Each row below holds a small network's activations on one input, seen along a few directions.
Each table varies a few parts of the input and shows all the possible inputs, shuffled.
Descriptions start from the smaller parts, as in this example, which fits no table here: one of 2 separate values, together with either a single point or one of 9 places along a line or (one of 4 places along a line, together with one of 8 places around a ring).
Shared parts are said once, and a part with two or three values counts as separate values.
In the rows, 128 means zero.

Other details of the inputs vary at random and push rows far along two fixed directions, the same in every table; ignore that.
To show where, the next rows are all for the same input, with only those details redrawn:
[157 120 125 129 147 136 115 132 105 130 134 146  98]
[ 94 146 173 148  74 100 125 102 126 145 125 144 149]
[ 94 147 172 146  75 100 126 101 125 145 125 143 148]
[152 120 128 124 149 138 120 129 109 129 134 144 100]
[153 121 128 125 147 137 120 129 107 129 134 144 100]
[157 118 125 132 145 136 113 133 105 131 134 148  98]
[ 95 147 171 145  78 101 127 101 126 144 124 142 148]
[151 121 128 125 147 136 120 129 109 129 133 144 101]

Table:
row 1: [ 81 150 169 142  73  98 126 113 121 141 114 140 147]
row 2: [149 118  95 146 146 151 100 134 133 120 129 121 106]
row 3: [163 123 108 129 136 127 118 158 126 129 142 124 118]
row 4: [142 112  90 136 143 154 109 141 135 117 131 141 113]
row 5: [156 119 126 130 144 138 115 132 105 131 135 146  98]
row 6: [ 96 145 151 164  83  97 129 136 133 147 130 125 165]
row 7: [ 64 136 121  43 194 152 193  88 178 103 118  85 145]
row 8: [148 123 102 150 143 148  92 136 128 112 128 125 116]
row 9: [ 84 148 165 146  72 101 125 114 112 144 118 137 144]
row 10: [179 112 114 124 130 128 119 150 128 129 121 132 120]
row 11: [103 137 157 155  75  99 138 123 138 144 117 122 169]
row 12: [170 129 105 132 140 129 115 158 123 135 139 129 118]
row 13: [147 115 110 140 152 130 128 162 118 126 140 119 119]
row 14: [142 110  86 135 143 146 104 133 125 116 135 132 120]
row 15: [162 105 117 135 140 130 129 153 124 127 119 126 123]
row 16: [ 69 134 123  45 197 154 185  87 176 102 117  83 143]
row 17: [ 77 124 142  48 190 135 207 120 159  97 129  77 154]
row 18: [104 140 143  28 187 138 204 103 170 108 117  87 159]
row 19: [180 124 105 131 139 133 113 153 121 138 134 129 116]
row 20: [146 126  86 147 133 139 113 129 128 114 126 134 116]
row 21: [104 139 154 144  62  91 131 127 145 136 132 116 164]
row 22: [143 120  87 150 137 147 116 134 135 123 132 132 106]
row 23: [ 93 149 169 149  68 107 124 115 120 143 120 144 143]
row 24: [155 114 122 129 139 149 120 138  95 127 133 142  99]
row 25: [159 117 109 141 148 135 124 155 116 135 133 124 122]
row 26: [ 83 145 144 160  76 111 109 104 148 125 121 125 167]
What is each input in this table made of? -> either one of 5 places around a ring or one of 9 places around a ring or (one of 2 separate values, together with one of 6 places along a line)
Start at row 9 and move only the place on the ring of 5, one step at a time. The first step leads to row 24. Which rows follow, in order? -> row 5, row 23, row 1

Table:
row 27: [122 143 122 103 139 129 134 130 139 121 134 110 133]
row 28: [105 126 118 113 137 139 144 114 135 118 127 126 116]
row 29: [122 134 136 120 157 127 138 130 138 125 138 108 141]
row 30: [113 135 123 111 144 129 150 134 136 135 131 119 124]
row 31: [119 140 119 102 139 129 141 129 141 125 139 122 130]
row 32: [123 140 129 119 155 129 144 126 134 129 130 117 140]
row 33: [227  83  86 179 153 145  73 187  92 126 139 145  80]
row 34: [132 144 126 105 146 132 128 118 147 123 129 112 138]
row 35: [ 96 144 144 187  36  96  83 117 126 137 122 141 149]
row 36: [110 149 150 193  48  91 100 120 131 169 125 144 156]
row 37: [119 133 126 110 141 145 122 106 143 111 120 119 132]
row 38: [119 138 119 109 139 130 151 126 137 131 136 118 124]
row 39: [101 126 125 119 147 139 143 125 125 114 126 123 127]
row 40: [117 156 147 184  44  90  92 115 137 159 130 147 162]
row 41: [130 119 132 109 142 130 150 124 139 130 115 122 135]
row 42: [112 132 131 117 151 125 143 140 131 123 142 107 136]
row 43: [120 114 137 112 142 127 149 143 129 116 131 109 140]
row 44: [110 127 129 122 152 141 137 113 131 117 121 124 134]
row 45: [104 141 145 197  41  99  94 101 132 150 118 154 146]
row 46: [125 120 124 104 130 128 157 128 135 123 124 121 128]
row 47: [109 121 134 123 154 139 130 117 133 113 130 116 136]
row 48: [100 123 122 115 143 140 142 121 133 122 122 125 117]
row 49: [135 129 172  88 141 123 152 119 104 129 124 141 115]
row 50: [127 146 165  92 151 119 146 115 104 136 135 140 113]
row 51: [117 130 123 109 142 143 129 104 144 115 124 131 131]
row 52: [204  96  63 170 141 153  62 170  91 122 142 163  61]
row 53: [118 135 161 194  43  93 109 129 126 153 117 143 166]
row 54: [117 134 165  97 147 137 138 104 101 126 129 147 105]
row 55: [137 126 129 101 136 133 142 120 146 121 122 125 140]
row 56: [225  94  73 160 135 146  70 186  92 123 135 145  74]
row 57: [113 138 127 114 147 131 149 137 127 130 137 113 136]
row 58: [120 121 133 112 140 126 156 141 130 118 122 119 136]
row 59: [120 117 128 105 135 131 156 135 132 129 120 119 130]
row 60: [110 124 124 117 149 142 137 108 136 125 117 127 126]
row 61: [124 134 152 186  34  92 107 114 130 158 118 146 159]
row 62: [100 120 128 120 150 135 136 126 125 111 133 114 132]
row 63: [129 140 123 113 145 130 145 114 145 132 131 121 129]
row 64: [223  90  69 159 136 143  76 184  92 127 140 156  73]
row 65: [139 128 133 101 137 134 135 121 146 116 118 113 141]
What is each input in this table made of? -> one of 3 separate values, together with either a single point or (one of 2 separate values, together with one of 6 places along a line)
Changing only the choice among 3 separate values turns row 38 into row 28. The same change can be made to row 27. Which row results? -> row 35
Which other rows does row 29 become when the place on the line of 6 takes its other values? List them by row number. -> row 32, row 34, row 36, row 40, row 63

Table:
row 66: [ 39 162 165  19 176 142 210  62 196  97 101  78 186]
row 67: [118 137 136 135 128 131 119 129 125 126 126 121 123]
row 68: [121 133 113 139 124 125 131 132 138 137 131 120 132]
row 69: [125 133 139 130 132 129 120 119 124 133 136 137 134]
row 70: [134 139 140 135 128 129 130 120 122 131 134 139 132]
row 71: [134 129 125 142 127 125 123 132 140 134 137 120 141]
row 72: [120 134 127 132 120 123 121 126 126 125 140 129 119]
row 73: [152 127 103 113 176 153 126 141 113 112 129 116 106]
row 74: [125 119 127 140 129 125 130 133 136 130 123 117 144]
row 75: [129 125 123 130 120 133 115 116 141 119 111 127 138]
row 76: [128 125 131 124 117 119 137 145 129 125 127 133 136]
row 77: [157 126 104  99 170 138 137 155 124 124 132 126 110]
row 78: [129 122 115 129 111 135 119 119 143 120 119 135 130]
row 79: [116 127 136 135 126 129 122 128 122 120 123 122 126]
row 80: [118 125 114 141 122 128 133 134 135 133 123 120 132]
row 81: [114 134 130 129 127 123 121 124 129 137 131 133 118]
row 82: [163 118 112  93 161 140 130 142 119 122 141 123 103]
row 83: [128 131 128 126 120 119 134 146 126 132 120 131 134]
row 84: [129 130 127 143 129 128 125 135 138 137 126 117 141]
row 85: [126 129 113 128 113 134 118 119 141 126 112 132 130]
row 86: [127 141 129 131 124 128 134 123 121 138 128 142 124]
row 87: [119 142 117 130 120 125 127 127 122 129 130 125 126]
row 88: [120 118 116 141 119 129 134 135 136 127 131 123 133]
row 89: [151 118  94 110 173 146 137 145 134 129 135 117 110]
row 90: [118 120 132 130 122 131 128 124 121 131 130 143 127]
row 91: [132 127 137 129 125 118 129 143 125 126 120 127 142]
row 92: [120 134 128 128 126 127 123 122 123 142 130 141 125]
row 93: [124 132 131 134 122 131 136 126 117 135 121 142 125]
row 94: [138 119 141 122 112 121 125 133 122 126 130 127 131]
row 95: [120 129 132 131 126 120 118 123 128 131 140 136 120]
row 96: [125 140 127 133 125 126 122 124 122 121 135 122 134]
row 97: [137 134 143 123 119 126 122 133 122 136 123 121 130]
row 98: [160 111 121  97 166 145 131 144 115 117 124 117 109]
row 99: [128 128 140 137 128 130 132 123 116 128 120 138 133]
row 100: [117 127 121 132 115 129 131 129 121 118 129 127 127]
row 101: [153 125  91  98 166 154 125 126 141 116 123 127 106]
row 102: [140 129 135 130 119 116 133 117 127 138 133 134 120]
row 103: [122 133 140 134 131 124 115 122 129 130 137 131 125]
row 104: [132 120 137 126 118 123 143 120 127 132 123 133 121]
row 105: [116 122 141 134 132 125 119 125 124 126 123 129 127]
row 106: [129 127 118 135 124 121 130 131 141 135 140 123 137]
row 107: [124 132 123 144 130 130 126 132 137 133 126 115 138]
row 108: [141 134 142 122 117 122 121 131 124 133 134 124 131]
row 109: [118 133 141 135 133 127 116 125 127 132 125 128 124]
row 110: [130 133 115 124 115 128 117 112 146 123 128 133 133]
row 111: [149 109 115 110 180 153 125 135 112 119 127 132 108]
row 112: [119 118 139 134 126 123 120 125 126 123 133 134 125]
row 113: [132 126 134 131 119 122 138 122 124 141 117 132 118]
row 114: [139 133 143 133 127 124 132 120 126 139 119 127 124]
row 115: [122 129 127 137 123 127 123 128 116 119 122 121 133]
row 116: [115 124 129 133 116 130 127 131 124 120 131 129 118]
row 117: [123 121 123 146 127 127 127 132 133 127 123 116 140]
row 118: [138 119 142 131 120 119 136 118 126 129 126 132 126]
row 119: [124 126 134 133 119 132 139 124 120 128 128 144 127]
row 120: [120 123 119 136 123 126 135 136 137 137 123 121 136]
row 121: [117 139 125 132 120 126 122 129 125 131 131 127 116]
row 122: [112 131 127 132 119 129 126 131 123 127 123 125 118]
row 123: [134 135 132 117 114 122 127 134 124 140 128 126 124]
row 124: [127 117 121 145 122 125 128 132 135 123 133 122 138]
row 125: [130 115 125 140 123 123 129 134 137 127 133 123 141]
row 126: [123 125 126 135 119 125 126 126 119 115 132 126 133]
row 127: [122 137 119 129 119 122 126 124 122 123 138 127 129]
row 128: [122 119 138 131 126 127 124 121 121 127 133 140 133]
row 129: [142 133 143 132 124 120 131 117 128 136 130 130 125]
row 130: [130 139 140 137 130 133 130 123 120 134 123 137 131]
row 131: [124 116 120 139 119 127 134 137 138 131 130 125 136]
row 132: [123 130 131 128 126 125 122 119 124 136 139 142 129]
row 133: [157 114 111  95 161 147 134 147 115 124 125 121 100]
row 134: [130 136 132 130 124 126 134 120 122 132 137 143 127]
row 135: [135 136 122 130 119 132 111 114 146 122 125 129 137]
row 136: [128 125 140 133 125 129 136 121 120 123 130 141 133]
row 137: [115 133 119 131 119 128 131 129 119 125 122 124 127]
row 138: [134 124 136 126 121 116 132 142 128 121 130 130 141]
row 139: [136 137 136 131 126 120 125 144 127 132 122 126 140]
row 140: [131 121 137 117 110 125 132 135 124 129 128 128 126]
row 141: [151 119 115 110 182 156 123 135 115 124 129 131 106]
row 142: [125 129 115 139 123 122 129 129 138 131 140 122 134]
row 143: [137 134 132 131 119 118 134 120 126 145 124 133 117]
row 144: [122 137 136 133 127 128 119 125 128 123 137 123 125]
row 145: [113 125 131 132 125 126 122 128 125 134 123 133 118]
row 146: [120 123 134 135 121 126 122 128 123 117 133 127 124]
row 147: [133 135 130 121 121 113 132 140 131 129 136 132 138]
row 148: [114 119 133 132 122 126 124 128 127 127 131 136 119]
row 149: [115 126 130 129 126 131 127 124 120 137 123 140 126]
row 150: [129 123 123 128 114 130 118 114 144 115 121 132 139]
row 151: [137 122 143 134 124 121 133 120 123 133 116 128 126]
row 152: [137 138 137 126 126 117 127 140 130 128 133 127 142]
row 153: [131 131 121 145 127 126 123 130 138 130 137 118 138]
What is each input in this table made of? -> one of 8 places around a ring, together with either a single point or one of 10 places around a ring
Changing only the place on the ring of 8 turns row 143 into row 104. The same change can be made to row 87. Which row results? -> row 100
Changing only the place on the ring of 8 turns row 113 into row 151. The same change can be made to row 83. Which row results? -> row 91
Which other rows does row 130 become when the place on the ring of 10 takes its other values? List them by row number. -> row 67, row 73, row 84, row 97, row 107, row 109, row 114, row 139, row 141
Which other rows does row 78 become when the place on the ring of 8 takes its other values? List them by row number. -> row 66, row 75, row 85, row 101, row 110, row 135, row 150
Which other rows does row 68 become when the place on the ring of 8 takes its other values? List them by row number. -> row 80, row 88, row 107, row 117, row 124, row 142, row 153
